Each row has a name. Each piece below is followed by the name of the row it came from, unless a question asks for something else. Each question is about the rows just above it.

[ 70  75 167  61 128 108 193 126  75 104  87 117 155 160  87 192  69 182
  75  62  78 105 144 102 123 108 146  96  85 177 126 113 109 142 145 117
 170 120  65 129 110 173 152  89  81  85 142  70  69  71  62  92  82  65
 136  59 146 141 127 164 189 159] -> <81>
[103 105 121 102 114 111 125 114 106 110 106 112 117 119 106 126 103 124
 105 102 105 109 117 110 112 111 116 108 107 122 114 110 115 117 117 113
 121 112 101 113 111 123 118 106 104 106 116 103 103 103 102 108 104 101
 115 102 119 117 114 121 125 120] -> <113>
[ 67  74 169  59 126 107 196 127  74 101  86 117 155 161  85 126  68 186
  73  60  76 103 145 102 120 109 145  93  84 177 126 112 111 143 144 118
 169 144 146 143 142 139 143 145 146 144 141 144 144 146 145 142 147 148
 141 144 138 140 142 138 136 139] -> <169>
[133 131 101 136 114 120  93 115 131 122 127 117 105 103 127  93 133  96
 131 135 130 122 109 122 116 120 108 124 128  97 114 119 120 109 108 117
 100 116 135 114 120  98 105 127 129 127 109 133 133 132 136 125 129 134
 112 136 107 109 114 102  94 104] -> <12>
[145 145 143 145 144 144 142 144 145 145 145 144 143 143 145 142 145 142
 145 145 145 144 143 144 144 144 143 145 145 143 144 144 144 143 143 144
 143 144 146 144 144 142 143 145 145 145 143 145 145 146 145 144 145 146
 143 146 143 143 144 142 141 143] -> <118>
[ 67  74 169  59 126 107 196 127  74 101  86 117 155 161  85 193  68 186
  73  60  76 103 145 102 120 109 145  93  84 177 126 112 111 143 144 118
 169 144 146 143 142 139 143 145 146 144 141 144 144 146 145 142 147 148
 141 144 138 140 142 138 136 139] -> <30>
[ 67  74 169  59 126 107 196 127  74 101  86 117 155 161  85 193  68 186
  73  60  76 103 145 102 120 109 145  93  84 177 126 112 111 143 144 118
 169 118  62 129 110 176 151  87  78  83 144  68  68  67  60  93  78  60
 136  57 149 141 126 169 194 161] -> <125>
Number of entries in [145 145 143 145 144 144 142 144 145 145 145 144 143 143 145 142 145 142
 145 145 145 144 143 144 144 144 143 145 145 143 144 144 144 143 143 144
 143 144 146 144 144 142 143 145 145 145 143 145 145 146 145 144 145 146
 143 146 143 143 144 142 141 143]:  62
Shift each entry of [140 142] by -1 times 1:  [139 141]
How many entries does [145 145 143 145 144] have?  5
Shift each entry of [132 136] by +1 times 1:  [133 137]
Number of entries in [ 70  75 167  61 128 108 193 126  75 104  87 117 155 160  87 192  69 182
  75  62  78 105 144 102 123 108 146  96  85 177 126 113 109 142 145 117
 170 120  65 129 110 173 152  89  81  85 142  70  69  71  62  92  82  65
 136  59 146 141 127 164 189 159]:  62

[114 134 125 132 127  86 133 116 109 122 125 137 117 122 161 125 132 134
 132 130 128 113 124 133 124 138 136 138 121  85 126 124 133 120 132 136
 124 157 158 137 129] : <63>
[ 87 129 144 127 127 139 138 149 133 115 125 131 129 114 125 125 112 131
 149 125 140 140 133 125 141 122 146 129 109 151 128 142 125 142 132 146
 141  71 126 131 129] : <114>
[114 129 138 127 127 139 133 141 133 122 125 131 129 122 125 125 120 131
 137 124 134 137 133 125 136 122 136 129 119 144 128 138 125 137 132 136
 136 101 126 131 129] : <28>
Number of entries in [ 87 129 144 127 127 139 138 149 133 115 125 131 129 114 125 125 112 131
 149 125 140 140 133 125 141 122 146 129 109 151 128 142]:  32
Move every entry of [133 141 133] by +1 step of 1.  [134 142 134]
How many entries does [114 129 138 127 127 139 133 141 133 122 125 131 129 122 125 125 120 131
 137 124 134 137 133 125 136 122 136 129 119 144 128 138 125 137 132 136] have?  36

[106 110 119 114 122 128 108 135 119 136 140 134] -> <71>
[148 137 148 142 131 122 142 128 155 126 118 127] -> <43>
[128 107  92 117 119 129 138 121 122 115 118 117] -> <66>
[118 125 106 100 134 128 116 133  97 132 129 131] -> <24>
[106 110 119 114 122 128 108 135 119 112 130 115] -> <143>
[148 137 148 142 131 122 142 128 155 126 118 118] -> <120>
Shift each entry of [142] by +1 times 1:  [143]
Number of entries in [118 125 106]:  3
Move every entry of [142 128 155] by +1 step of 1.  [143 129 156]

[104 153  77 143 152 172  79] = <41>
[101 137  75 143 158 172  82] = <121>
[105 142 100 135 151 179  98] = <151>
[101 137  75 143 158 176  82] = <158>
[104 137  77 143 152 172  79] = <108>
[104 137  77 134 173 170 120] = <15>
Number of entries in [101 137  75]:  3
Number of entries in [105 142 100 135 151]:  5
Move every entry of [104 137] by +1 step of 1.  [105 138]

[122 119 183 124 108 132 109 110 127 134 113 117 118 136 149  93  88 121] = <70>
[ 95 112 161 123 102 110 116 106 122 127 116 117 146 131 176  83 105 105] = <88>
[ 98 100 143 135 130 101 141 156 134  95 138 129 155 128 115 156 102 131] = <117>
[122 102  70 147 162 115 141 114 103 113 143 117 158 169 107 140 128 123] = <34>
[161 106 106 113 144 136  84 162 130 159 157 121 133 111 142 136 139 132] = <167>
[147 121 121  96  96  96 102 154 131 152 146 137 114 111  96 178 167 127] = <25>
[115 114 159 123 120 120 138 120 114 129 122 123 110 135 159  83 104 134] = <104>
[116 101 101 145 133 135 133 103 117 115 128 122 149 159  89 120 138 155] = <194>
[167 122 112 110 130 152  86 139 141 138 139 139 132 133 100 171 153 128] = <90>
[126 131 178 129 110 115 130 113 121 117 108 108 117 144 159  76  95 114] = <164>
[161 106 106 113 144 136  84 162 130 159 157 121 133 130 115 170 151 114] = <17>
Times [96] occurs in <25>:  4
Which row holds [170 115 130 133 121 157 159 130 162  84] read backwards?  <17>
Number of entries in [161 106 106 113 144 136  84 162 130 159 157 121 133 130 115 170 151]:  17

